A small network was shown many inputs. Here are its activations along a few directions, one row for each input.
Each table varies a few parts of the input and shows all the possible inputs, shuffled.
Descriptions start from the smaller parts, as in this example, which fits no table here: one of 2 separate values, together with either a single point or one of 11 places around a ring or (one of 6 places along a line, together with one of 8 places around a ring).
Shared parts are said once, and a part with two or three values counts as separate values.

Other details of the inputs shift rows strongly along two fixed directions, in all tables alike. That doesn't count.

Rows:
row 1: [-202,-101,113,255,68,-220,144,92,192,-109,214,181,-337,-150,-58,-162]
row 2: [58,85,-31,-105,49,69,-45,-47,-47,-139,-71,-74,-21,58,-37,-108]
row 3: [280,-217,-222,-162,27,101,79,-121,-154,94,-62,39,189,165,-91,-8]
row 4: [-270,-17,190,296,0,-180,96,133,227,-18,296,240,-259,-145,-2,-26]
row 5: [-150,-97,151,261,-29,-363,97,110,206,85,195,30,-330,-125,57,-6]
row 6: [-320,-20,189,228,23,-161,101,69,136,-7,304,177,-253,-111,62,-26]
row 7: [-210,729,186,-346,24,298,-412,-89,-178,-345,-157,-396,52,170,208,-47]
row 8: [-270,-61,153,292,4,-174,98,76,157,42,355,280,-186,-84,66,35]
row 9: [107,386,28,-259,-64,278,-292,-9,-27,-176,-239,-209,197,122,-8,22]
row 10: [340,-408,-168,-6,-69,-189,181,54,61,302,-65,0,42,12,-176,66]
row 11: [-222,-43,177,296,-49,-155,70,146,264,-2,260,250,-195,-139,-14,22]
row 12: [-291,-151,51,407,73,-226,130,55,81,25,101,167,-177,-245,161,-3]
row 13: [483,-491,-293,-94,-110,129,155,-2,-10,332,-77,222,386,109,-254,182]
row 14: [1,-237,17,96,11,-81,168,96,131,65,88,152,-117,-109,-183,-36]
row 15: [99,44,-23,-102,-49,-83,-60,-87,-108,127,-15,-162,69,153,118,121]
row 16: [-164,179,160,65,-25,-204,-75,-12,30,18,113,-142,-169,36,210,43]
row 17: [-301,-115,132,249,50,-219,173,16,71,8,350,191,-272,-132,67,-49]
row 18: [254,-120,-135,-121,-94,168,-30,-33,-40,155,-54,78,304,137,-78,148]
row 19: [63,-14,-26,-20,-72,93,-55,-17,0,80,60,110,181,98,11,138]
row 20: [17,316,-89,-173,47,222,-236,-89,-213,-162,-412,-309,217,17,176,-9]
row 21: [-318,-84,166,265,41,-227,170,39,100,-17,335,172,-305,-155,67,-74]
row 22: [505,-478,-369,-208,6,124,186,-109,-166,224,-132,100,303,162,-241,32]
row 23: [62,279,-62,-279,41,208,-179,-176,-236,-153,-102,-182,152,235,117,-36]
row 24: [-3,290,-72,-123,53,173,-204,-53,-159,-171,-403,-287,160,-36,140,-39]
row 25: [35,40,7,-119,3,102,-41,5,-10,-44,-66,-51,16,16,-77,-23]
row 26: [-242,-58,161,280,-1,-167,101,116,194,16,304,256,-212,-120,19,6]
row 27: [-230,497,161,-182,38,138,-227,-76,-146,-285,-28,-279,-80,55,172,-97]
row 28: [93,22,-9,-64,-36,98,-37,24,34,2,-38,40,70,25,-88,16]
row 29: [-244,736,186,-337,21,293,-417,-128,-226,-319,-104,-371,75,210,260,-13]
row 30: [13,67,-27,-71,50,37,-16,-50,-48,-115,-11,-36,-31,69,-17,-98]
row 31: [228,-193,-231,-15,50,65,55,16,-57,45,-390,-76,190,-130,-89,-21]
row 32: [-206,-73,166,272,-15,-376,104,79,168,96,258,49,-309,-95,126,36]
row 33: [139,-40,-37,-67,-50,-120,-8,-13,-14,130,-55,-157,4,81,15,66]
row 34: [79,22,3,-39,-19,73,-24,57,63,-15,-41,42,41,-4,-119,-5]
row 35: [43,44,-13,-126,22,74,-8,-36,-64,-78,-68,-99,-14,-14,-63,-74]
row 36: [-207,-42,186,293,-48,-149,59,156,283,-23,229,241,-214,-165,-30,10]
row 37: [58,-39,-31,-102,5,80,12,-4,-26,25,-23,-7,45,36,-90,-3]
row 38: [-186,440,163,-150,48,102,-197,-21,-58,-308,-89,-268,-133,-18,62,-152]
row 39: [484,-512,-342,-207,-22,107,236,-75,-144,267,-138,69,281,71,-291,34]
row 40: [394,-538,-376,13,3,59,205,-62,-147,305,-292,89,347,-46,-111,94]
row 41: [-244,509,194,-85,-24,139,-261,-25,-49,-208,53,-132,-14,102,199,-1]
row 42: [446,-534,-387,-8,21,62,204,-5,-75,251,-382,62,305,-115,-198,45]
Each input here is: one of 6 places along a line, together with either one of 2 separate values or one of 5 places along a line.
Question: The inputs of row 37 and row 6 match in every part but the place on the line of 6. If row 33 is changed in the same way as row 37 into row 6, which row does it become?
Answer: row 16
Question: The inputs of row 7 and row 25 match in every part but the place on the line of 6. If row 13 is changed in the same way as row 7 into row 25, which row does it become?
Answer: row 36
Question: Which other rows does row 20 become when the choice among 2 separate values takes its other values? List them by row number.
Answer: row 32
Question: A walk changes only the place on the line of 5. It starts at row 9 and steps to row 34. List the rest of the walk in order.
Answer: row 14, row 38, row 1
Question: Which other rows does row 8 become when the place on the line of 5 takes its other values? List them by row number.
Answer: row 17, row 19, row 23, row 29
Question: Which other rows does row 12 become when the place on the line of 6 takes its other values? List them by row number.
Answer: row 20, row 24, row 31, row 40, row 42

Rows:
row 43: [-26,-119,-78,107,86,-8,98,6,-16,-53,-58,85,-26,-139,-22,-96]
row 44: [100,-417,-113,104,40,-223,253,-39,-11,223,139,113,-71,9,-30,23]
row 45: [-105,126,38,119,13,50,-56,25,52,-103,-4,87,24,-61,76,-6]
row 46: [-186,207,31,61,92,11,-76,-27,-62,-203,-126,-111,-66,-99,145,-122]
row 47: [70,-208,-6,9,-7,-90,122,25,112,55,172,154,-109,58,-144,-37]
row 48: [-2,-115,-3,118,8,-116,34,66,75,58,-109,-22,-65,-117,0,24]
row 49: [40,-94,8,46,0,-199,42,2,40,78,70,-40,-117,55,37,24]
row 50: [-110,265,149,-42,-34,9,-110,13,42,-163,36,-112,-99,-36,39,-43]
row 51: [33,-234,-14,136,-77,-98,133,26,79,163,177,188,35,-51,-40,109]
row 52: [-48,-84,7,-2,30,35,84,42,15,-1,69,74,-55,-31,-87,-50]
row 53: [-139,100,72,91,-12,6,-70,43,58,-20,4,37,5,-49,62,62]
row 54: [-236,453,225,-50,-54,99,-221,-17,0,-200,109,-97,-36,29,161,23]
row 55: [480,172,-309,-584,-4,402,-202,-239,-440,12,-469,-403,492,328,-34,32]
row 56: [-169,229,112,-53,18,41,-69,-35,-60,-170,62,-104,-89,-47,73,-70]
row 57: [71,-210,1,49,-53,-45,138,44,120,38,127,148,-53,-68,-166,-29]
row 58: [-241,409,157,-71,63,48,-152,-50,-92,-237,41,-172,-149,17,145,-111]
row 59: [-102,74,54,-54,64,-41,9,-46,-51,-77,137,-21,-125,64,38,-58]
row 60: [43,-70,14,21,-16,-25,63,25,84,-1,85,88,-85,6,-118,-63]
row 61: [627,-22,-325,-601,-131,538,-159,-199,-316,116,-355,-166,666,361,-197,156]
row 62: [-37,-153,-82,151,75,-99,100,-17,-28,10,-124,4,-35,-141,80,-67]
row 63: [177,-373,-80,58,-8,-174,209,35,102,183,169,194,-74,27,-177,19]
row 64: [-269,443,200,-8,3,123,-244,29,25,-213,-8,-83,-34,-13,142,15]
row 65: [88,-413,-121,116,52,-60,227,49,33,155,17,208,3,-150,-180,-2]
row 66: [13,-55,24,76,-44,-27,48,11,40,93,170,158,6,35,-23,57]
row 67: [-82,79,63,67,17,-44,-50,63,71,-66,-90,-53,-74,-94,3,-18]
row 68: [45,-215,-24,92,9,-15,107,86,140,35,11,160,-46,-105,-184,-33]
row 69: [-39,-90,8,-6,2,30,94,-13,-10,-49,121,77,-52,-48,-78,-60]
row 70: [548,131,-345,-535,-15,507,-233,-161,-289,-91,-595,-301,540,252,-155,-19]
row 71: [23,-263,-100,246,-4,-122,127,35,82,136,-20,166,36,-114,49,63]
row 72: [67,-229,-35,111,9,-68,116,92,121,81,-16,132,-41,-132,-155,0]
row 73: [-97,134,109,24,-33,65,-54,3,40,-54,164,106,-31,75,15,0]
row 74: [-205,208,86,10,68,22,-96,-3,-46,-148,-91,-126,-76,-86,94,-64]
row 75: [-262,393,164,-55,19,25,-154,-57,-82,-236,15,-221,-114,-31,182,-80]
row 76: [-238,432,227,-111,-9,104,-234,-34,1,-217,174,-51,-89,184,139,-22]
row 77: [30,-286,-60,106,-8,-148,187,-25,-14,142,62,44,-45,-108,0,13]
row 78: [-219,430,199,-52,1,-3,-208,51,32,-189,-56,-231,-128,-1,136,-41]
row 79: [-99,44,32,47,40,-110,20,-53,-72,0,11,-104,-111,-24,127,-47]
row 80: [117,-421,-160,258,-5,-109,223,51,107,194,35,301,89,-116,-78,65]
row 81: [-118,121,51,103,14,104,-60,22,67,-144,12,122,20,-35,39,-38]
row 82: [-43,-110,-70,90,83,44,88,6,-1,-100,-35,115,-34,-108,-51,-120]
row 83: [-127,270,151,-46,-4,15,-119,68,61,-119,-9,-114,-104,-16,32,-37]
row 84: [-42,-86,3,-47,50,-8,85,-32,-20,-37,165,85,-104,79,-53,-65]
row 85: [-212,220,103,-26,74,111,-102,13,-18,-216,-28,-53,-90,-60,21,-98]
row 86: [33,-111,9,83,-49,-147,64,23,53,69,13,-37,-70,-77,19,35]
row 87: [51,-245,-47,176,-51,-162,126,13,50,230,136,138,-11,-5,29,101]
row 88: [39,-68,12,16,0,-155,44,7,55,41,100,9,-99,67,-24,-2]
row 89: [-191,225,102,-28,42,-3,-77,7,-43,-99,-19,-145,-90,-23,107,-51]
row 90: [167,-424,-174,220,20,-154,229,72,114,140,-70,190,11,-158,-136,-17]
row 91: [-124,140,132,2,-38,92,-69,59,76,-38,116,85,-3,34,1,30]
row 92: [141,-414,-89,143,-31,-210,213,99,111,272,9,108,-42,-93,-105,69]
row 93: [-157,279,141,-30,-11,-33,-155,-34,-5,-75,155,-57,-56,146,161,40]
row 94: [-291,365,156,-4,69,9,-188,-24,-66,-205,-143,-247,-119,-83,219,-66]
row 95: [-152,287,127,27,-29,-7,-138,-18,-7,-69,96,-53,-35,69,152,30]
row 96: [557,207,-296,-585,-59,378,-257,-192,-344,25,-507,-425,492,344,-78,61]
row 97: [86,-432,-112,127,12,-176,251,37,29,267,27,114,-26,-98,-67,34]
row 98: [32,-248,-67,47,48,-149,178,-39,-17,107,149,89,-75,37,-36,-15]
row 99: [-223,450,216,-92,-7,48,-236,-35,-16,-178,164,-91,-86,163,179,13]
row 100: [-248,421,192,-6,-58,14,-229,-35,-20,-144,37,-196,-53,18,263,55]
row 101: [61,-203,-2,40,-25,-31,126,98,137,85,74,141,-50,-47,-176,-20]
row 102: [112,-265,-61,144,-20,-218,148,34,62,180,29,45,-88,-46,-33,24]
row 103: [602,-42,-362,-545,-70,551,-178,-142,-296,111,-466,-135,668,314,-226,152]
row 104: [209,-396,-111,111,-25,-148,236,49,95,211,105,205,-39,-48,-205,7]
row 105: [-55,98,20,90,41,-7,-36,47,70,-145,-96,-13,-66,-114,12,-89]
row 106: [727,-348,-463,-464,-114,323,-18,-136,-287,409,-440,-144,665,296,-183,251]
row 107: [21,-130,-65,171,30,-132,60,46,66,9,-144,-7,-49,-131,43,-27]
row 108: [36,-240,-65,40,34,-20,178,-6,-6,52,130,166,-62,-15,-128,-64]
row 109: [100,-383,-71,149,-56,-116,199,88,113,290,139,253,59,-44,-111,131]
row 110: [-197,424,193,-44,-29,-8,-197,-3,12,-230,-11,-228,-120,-20,145,-48]
row 111: [114,-368,-55,120,-57,-64,198,94,115,268,165,290,63,-40,-152,119]
row 112: [-266,403,179,-76,54,68,-162,13,-46,-214,3,-179,-127,-17,129,-83]
row 113: [-284,417,175,26,-5,39,-254,9,5,-162,-81,-179,-50,-24,241,44]
row 114: [-16,-71,22,68,-28,-140,11,-18,21,129,168,42,-36,97,101,98]
Question: The inputs of row 112 and row 111 match in every part but one. If row 85 is changed in the same way as row 112 into row 111, which row does it become?
Answer: row 103
Question: The inputs of row 100 and row 86 match in every part but one. If row 99 is changed in the same way as row 100 into row 86, which row does it become?
Answer: row 63
Question: What is each input in this table made of?
Answer: one of 3 separate values, together with one of 4 places along a line, together with one of 6 places along a line
Question: Which other rows does row 70 become when the choice among 3 separate values takes its other values? List them by row number.
Answer: row 81, row 82
Question: Which other rows does row 84 become when the place on the line of 4 takes its other values? List them by row number.
Answer: row 44, row 59, row 98
Question: Which other rows does row 77 become when the place on the line of 6 takes its other values? List them by row number.
Answer: row 44, row 62, row 79, row 94, row 97

Rows:
row 115: [-141,41,128,158,-58,-143,-26,40,135,56,255,143,-105,70,116,97]
row 116: [394,-236,-288,-216,11,222,37,-22,-111,56,-405,-73,318,2,-216,2]
row 117: [-206,1,70,322,51,-232,10,70,121,-28,-46,14,-179,-181,175,-26]
row 118: [-14,-526,-42,232,-22,-143,341,42,110,298,381,447,-48,-69,-142,82]
row 119: [-383,320,306,105,26,-113,-71,10,100,-232,380,52,-348,22,121,-98]
row 120: [501,480,-274,-790,-17,466,-423,-263,-532,-56,-778,-806,537,355,94,54]
row 121: [149,-359,-157,174,14,-48,179,93,90,146,-156,166,83,-213,-158,25]
row 122: [-444,396,369,193,-41,-53,-138,126,211,-170,345,124,-262,-62,131,6]
row 123: [6,300,-56,-162,81,83,-171,-104,-181,-207,-301,-327,34,45,155,-125]
row 124: [801,-644,-453,-393,-128,318,192,-71,-139,426,-162,211,587,285,-462,186]
row 125: [-405,346,332,93,12,-50,-86,54,147,-235,366,75,-329,3,59,-108]
row 126: [-39,512,95,-299,-6,161,-285,-130,-162,-216,12,-253,63,295,152,-16]
row 127: [217,-369,-65,-64,-92,-159,177,-12,7,340,225,86,26,120,-126,158]
row 128: [-273,-117,36,271,99,-135,136,49,18,-44,17,75,-165,-274,91,-77]
row 129: [322,-867,-306,359,-26,-238,436,96,158,428,-48,380,116,-271,-240,102]
row 130: [-70,607,35,-322,95,248,-341,-129,-243,-413,-372,-489,26,81,183,-178]
row 131: [37,-269,-94,99,69,-63,175,57,62,-2,-69,92,-96,-170,-158,-123]
row 132: [-454,383,364,240,-69,-118,-140,95,209,-147,356,83,-260,-38,222,39]
Question: The inputs of row 123 and row 126 match in every part but one. If row 129 is changed in the same way as row 123 into row 126, which row does it become?
Answer: row 132
Question: What is each input in this table made of?
Answer: one of 2 separate values, together with either a single point or one of 8 places around a ring
Question: Which other rows does row 115 become when the choice among 2 separate values takes its other values? List them by row number.
Answer: row 117
